A small network was shown many inputs. Here are its activations along a few directions, one row for each input.
In each table, some parts of the input vary, and every possible input appears once, in random order.
A made-up example of a description, with smaller parts first: one of 3 separate values, together with either a single point or one of 9 places along a line or (one of 4 places along a line, together with one of 8 places around a ring).
Shared parts are said once, and a part with two or three values counts as separate values.

Other details of the inputs vary at random and push rows far along two fixed directions, the same in every table; ignore that.

A family of inputs:
R1: [ -9   2  -1  -7 -12  22  35   8   9   4 -15   4  17   1]
R2: [-22  -4   4  15   9 -11 -18 -15  -4   1   5  -1   0  32]
R3: [ -7   1   4  -3 -17  27  32   5  12   1 -13   5  13   2]
R4: [ 33   2  -6  -9  -6   4   0  11  -3  -2   4  -3  -8 -31]
R5: [ 25   9  -6 -13   1   8   0   5   2   1  11   8 -10 -34]
R6: [-24  -3   4  13   4 -10 -14 -13  -1  -1   4  -1   4  29]
R7: [ 19   6  -5 -12  11  -9 -16   3  -1   4  11   4 -12 -29]
R8: [-20  -4   6  10   7  -8 -13 -12   2  -1   3  -2   1  23]
R9: [-18 -10   5  25  12 -20 -13 -10  -7  -7  -5  -4  -3  27]
R10: [ 22   0  -3  -4   0  -3  -7   6  -4  -4   4  -8  -7 -19]
R11: [-24  -3   6   9   4 -16 -13 -13  -2   2  -2   0   5  29]
R12: [-17 -10   3  14   1  -8  -4  -2  -4  -4  -7 -13   3  33]
R13: [  1  -4   2   9 -11  18  33   9   4  -5 -18   4   7  -2]
R14: [-13  -1  -2   5   3   4   1  -6  -1   2  -2   2   2  14]
R15: [-14   2  -2   5   2   2   1  -6   0   0   1   0   3  13]
R16: [ -8   2   3  -6 -17  23  33   5  12   1 -13   4  16   1]
R17: [-16  -9   2  16   1 -15 -12  -4  -9  -4  -2 -11   2  33]
R18: [ 19   6   1 -10   4  -7 -17  -1   3  -1  13   4 -10 -27]
R19: [ 23   7  -1 -17  -6   7   6   6   5   4   3   9  -3 -31]
R20: [ 25   6  -5 -17   1   2   1   7   2   6   6   9  -5 -34]
R21: [ 22   7  -7 -15   1  11   5   9   1   3   4   8  -5 -33]
R22: [ -9   1  -2  -4 -10  24  32   7   8   6 -16   4  12   4]
R23: [  6   0  -1  -1  24 -36 -45 -11  -9   3  18   1 -15  -5]
R24: [ 16   6   0  -6   7 -18 -29  -5  -3  -1  19   5 -11 -21]
R25: [-22  -5   6  15   7 -12 -20 -15  -2   1   4   0   0  31]
R26: [-10   1  -3  -5  -8  29  35   5  11   0 -13   0  11   1]
R27: [ 21   7  -2 -16  -3   5   5   7   4   5   3   8  -3 -29]
R28: [ 22   2  -5  -4  -3  -4  -7   7  -6  -3   5  -6  -5 -18]
R29: [ 13   4   2  -9   7 -13 -17  -3   1   2   9   3  -8 -18]
R30: [-19  -8   4  23   3 -11   0  -6  -6  -7  -9  -2   4  27]
R31: [ 22  10  -5 -13  -4  10   5   6   4  -1  11   6  -4 -33]
R32: [-11   3  -3  -5 -10  22  32   8   8   4 -15   3  14   3]
R33: [-15 -12   5  15   2 -13 -12  -1  -9  -4  -2  -9  -2  36]
R34: [  6   2  -3   0  24 -28 -42 -10 -10   1  18   0 -17  -8]
R35: [-16 -12   5  14   6 -18 -16  -3  -8  -6   0 -13  -3  35]
R36: [ 25  -1  -2  -5   2 -10 -14   5  -7  -2   9  -7 -13 -26]
R37: [-19  -9   3  16  -2  -8  -3  -5 -10  -2  -6 -12   4  30]
R38: [ 11   4  -3  -1  21 -25 -41 -11  -8  -1  23   1 -19 -13]
R39: [-10   3  -4  -5 -10  27  34   8   7   2 -14   3  14   1]
R40: [ -6   4   1  -7 -12  17  29   6   8   4 -13   4  14   0]
R41: [ 22  -1  -3  -7  -3  -6  -6  12  -6  -6   8  -4  -9 -16]
R42: [ 22   8  -3 -14  -1  11   5   6   7  -1   9   3  -6 -34]
R43: [-26  -2  -1  11   6  -4  -4 -11  -3   0  -2  -1   5  30]
R44: [  0  -5   0   1 -18  23  32  13   4  -2 -16  -6  10   8]
R45: [-11   0   4  -3  -2   7  14   0   7   4 -10   0   8   8]
R46: [  6   1   3  -2  13 -24 -34 -11  -3   0  15   1 -11  -6]
R47: [ -8  -8   2   8 -13  14  22   5  -2   0 -14  -8   8  15]
R48: [ -4   1   4  -6 -14  21  27   3  11   2 -11   5  12   1]
Each input here is: one of 3 separate values, together with either a single point or one of 4 places along a line or one of 11 places around a ring.
- Changing only the choice among 3 separate values turns R15 into R38. The same change can be made to R37. Which row results? => R36
- Change only the place on the ring of 11 in R48. List by row number the other rows that result. => R2, R3, R5, R14, R19, R20, R21, R22, R25, R27
- Change only the choice among 3 separate values in R29. List by row number the other rows that result. => R11, R19

A family of inputs:
R49: [ 35   4 -19  -7   7   3  12  23 -10  -5   3  -6 -11 -32]
R50: [-30   4   9   4 -11  10  32   1   8  -1 -17  19  22  25]
R51: [ 13  -1  -9  13   1  -1  -8   9 -17 -17   6  -6 -18 -30]
R52: [-16   1  15  -3 -25  31  38  17  23   2 -10  -7  10  20]
R53: [-13  -6   3  12   8   6  -5 -13   8   8   2  17  -5  18]
R54: [-18  12   0  11  -7  -5  -2 -14  -5   3  -1  11  12  12]
R55: [ -7 -18  16  19   0 -26 -13  -8  -5   0  -8  -6   0  34]
R56: [-16 -11 -11  15   7  -2  -2  12 -23  -6 -10 -11 -10  15]
R57: [ 37  -8  12 -10 -10  -2  11  11  -4   3   6   3 -11 -35]
R58: [ 23  14 -11  -3  -5  16   0  -7   3   8  12  16  -8 -38]
R59: [-20   2   3   6  -6  46  38  -9  17   4 -18   2  18   7]
R60: [-19   7  -5   3  24 -45 -45 -14 -21   8  12   7  -2  23]
R61: [-17   3 -12  -1 -13  38  40   3   6  19 -20  11  15  17]
R62: [  3  -1  -9  34  25 -42 -51 -11 -15 -21   8 -13 -14  19]
R63: [ -5  -4  11   4  32 -18 -37 -18   1   1   9   8 -15   6]
R64: [ 14   5  -9 -15  16  15  -4   0   2  14   3   5  -7 -21]
R65: [ 32  -5  -3 -11  -2 -15  -7   9 -10   9  -2 -10  -6 -18]
R66: [ -4  -8   8  11 -28  22  44   2   8  -1 -27 -14  22  11]
R67: [-27   9   1  14 -17  25  26 -13   3   5 -15  10  21  23]
R68: [-25   3  11  14  -4  -9 -19  -9   3   0  10 -21   0  32]
R69: [-18  -1 -10  -3  -7  41  39   2  11  18 -19   7  15  16]
R70: [  8  18  -3  -6   0 -11  -9  -6  -4  -3  11  12   3 -29]
R71: [-13  -2   1  14   2   3  -4 -12   3   9   1  21  -4  20]
R72: [-28   2   3  -1  -8  26  44  -4  23  -3 -20  -4  22   1]
R73: [ 21   4 -10  12   2   3  10   7  -6 -16   4  -8  -6 -22]
R74: [-26   2   5  -1  -5  33  41  -7  23  -2 -23  -5  20   2]
R75: [ 41   4  -9   2   2   2   6  23   5 -19  -4   6 -11 -30]
R76: [-26 -16   3  23 -10  21  33  15  -5 -15 -22   0   1  24]
R77: [-33  -2  -4   0  19 -27 -13 -10  -2   7  -2  -3   6  26]
R78: [ 18  11   0  -6  -1  -2 -11  -2  -2   5  10  27  -9 -20]
R79: [ 27  -5   4  -4 -19   3  -1   8  -9  -3  -4  -8  -9 -44]
R80: [ 14  16 -12 -16   2 -10 -10   4 -11  13   7  16  -2 -21]
R81: [ 14   5  -5 -19  24   5 -12  -1   0  10   2   1  -9 -24]
R82: [ -7 -14   6   7   9 -34 -57 -12  -7  -9  29   2  -4  30]
R83: [-23 -11  -6  -8 -18  24  20   8   4   1  -7  -8  28  36]
R84: [ 30 -11  10  -9 -17   1   1  17  -5  -1  -5   4 -15 -40]
R85: [-17   8  -8  -5 -17  33  39   5   1  15 -22  12  21  17]
R86: [ 16   3  -5 -18  -6   5  -9  21   3  11  16  -9   5 -16]
R87: [ 14   8  -7   2   6   8 -14 -14   4   6  14  10 -10 -26]
R88: [ -7  -7   7  19 -22  11  24  -1  10  -5 -34 -15  24  27]
R89: [ 43   1  -7 -17 -12   3   9  21   3   5 -18  -8   3 -28]
R90: [-23   0   4   2   4 -14 -22   1  -3  10   7 -21  -3  39]
R91: [ 36  -5   7  -2 -11  -7   0  12   9  -4 -14   2  -1 -15]
R92: [-35   4  -3  -7  -5   8  33   3   4   8 -20   3  26  24]
R93: [-21  -4  -1   0  38 -35 -47 -20  -6   8   7  -7 -11  19]
R94: [ 31   4 -20   0  12  -8  -8  20  -8 -10  -4  -7  -9 -16]
R95: [-21  -9   1  11  -7  -6 -23 -14  -2 -10  14 -10  16  33]
R96: [ 32   1   1 -28 -15  10   0   6   6 -13  15   8 -10 -24]
R97: [  8 -10  10  16   7 -35 -34 -18 -21   2  16 -14 -12   2]
R98: [-17 -14   5  29  15 -16  -3  -2 -16 -11   7  -2 -11  33]
R99: [ -7 -13   5  -3 -20  22  49  12  -5  13 -24 -14  17  16]
R100: [  8   2   7 -15  12   4   3  -1  18  -1   0  10  -7 -27]
R101: [ 17   8   1 -21   3  -5   9   8  16  -3   8  16  -5 -42]
R102: [  7   5  -8 -22  18 -11  -7   3   6   7   5   0  -6 -28]
R103: [ 17  11   1 -13   7  27  12  -4  12   0  -1   3   0 -41]
R104: [ 36   1  -6   1   3   2  13  20  -1 -15   6   5 -15 -32]
R105: [ 15  12   4 -15 -14   9   0  -4   6  -8  12 -13 -12 -13]
R106: [ 20   9  -4 -28  -3  -2 -11   5  -3   3  13 -12 -18 -10]
R107: [ 22  -1 -14  -1  14  -5   3  15 -21  -2  13  -7 -16 -20]
R108: [-21 -10  14  12  -1 -13 -24   2   6   1  14  -5   7  36]
R109: [-16   5   6   7  -3 -10  -3  -6  -2   4  -1  22   5  18]
R110: [-18  -4  16   2  -2 -13 -17 -12   2  -6   7  -8 -13  42]
R111: [  4  11  -3  -9   7 -14  -6  -7   8  -4  11   3  -1 -33]
R112: [ -3  -4   8   8  28 -14 -38 -19   1   4  14  13 -17   8]
R113: [ -8  -8  -5  -7  12 -33 -52 -18 -19  -4  20 -11 -12  37]
R114: [ 12   6   3  -5 -13   9  -7  10   9   0  19 -10   8 -20]
R115: [-32  -8  11   8  19 -22 -12 -14  11  -2  -1   4   0  24]
R116: [ 28   7  -5 -23 -17  12  -2  -3   2 -14  16  -4  -4 -28]
R117: [ 18  12   3 -21  -1  -6   8   9   9  -2   8  21  -1 -40]
R118: [-36   7   4   6 -11  10  32  -8   9  -3 -16   3  27  17]
R119: [-20  -8  -1  33  12 -11  -2  -9 -19 -13   7 -14  -4  26]
R120: [-19 -21   5  11  -2 -20 -21  -1 -22   8 -15 -15  -4  29]
- Describe the family of inputs behind these rows. => one of 3 separate values, together with either one of 5 places around a ring or (one of 2 separate values, together with one of 4 places along a line) or one of 11 places around a ring
- Changing only the choice among 3 separate values turns R98 into R119. The same change can be made to R76. Which row results? => R51
- Changing only the choice among 3 separate values turns R49 into R104. The same change can be made to R86. Which row results? => R108
- Change only the place on the line of 4 in R55. List by row number the other rows that result. => R57, R84, R91
- Change only the choice among 3 separate values in R90. List by row number the other rows that result. => R52, R68
- Change only the choice among 2 separate values in R49. List by row number the other rows that result. => R65
- A walk changes only the place on the ring of 5. It starts at R105 and steps to R68. List the rest of the walk in order. => R114, R95, R116
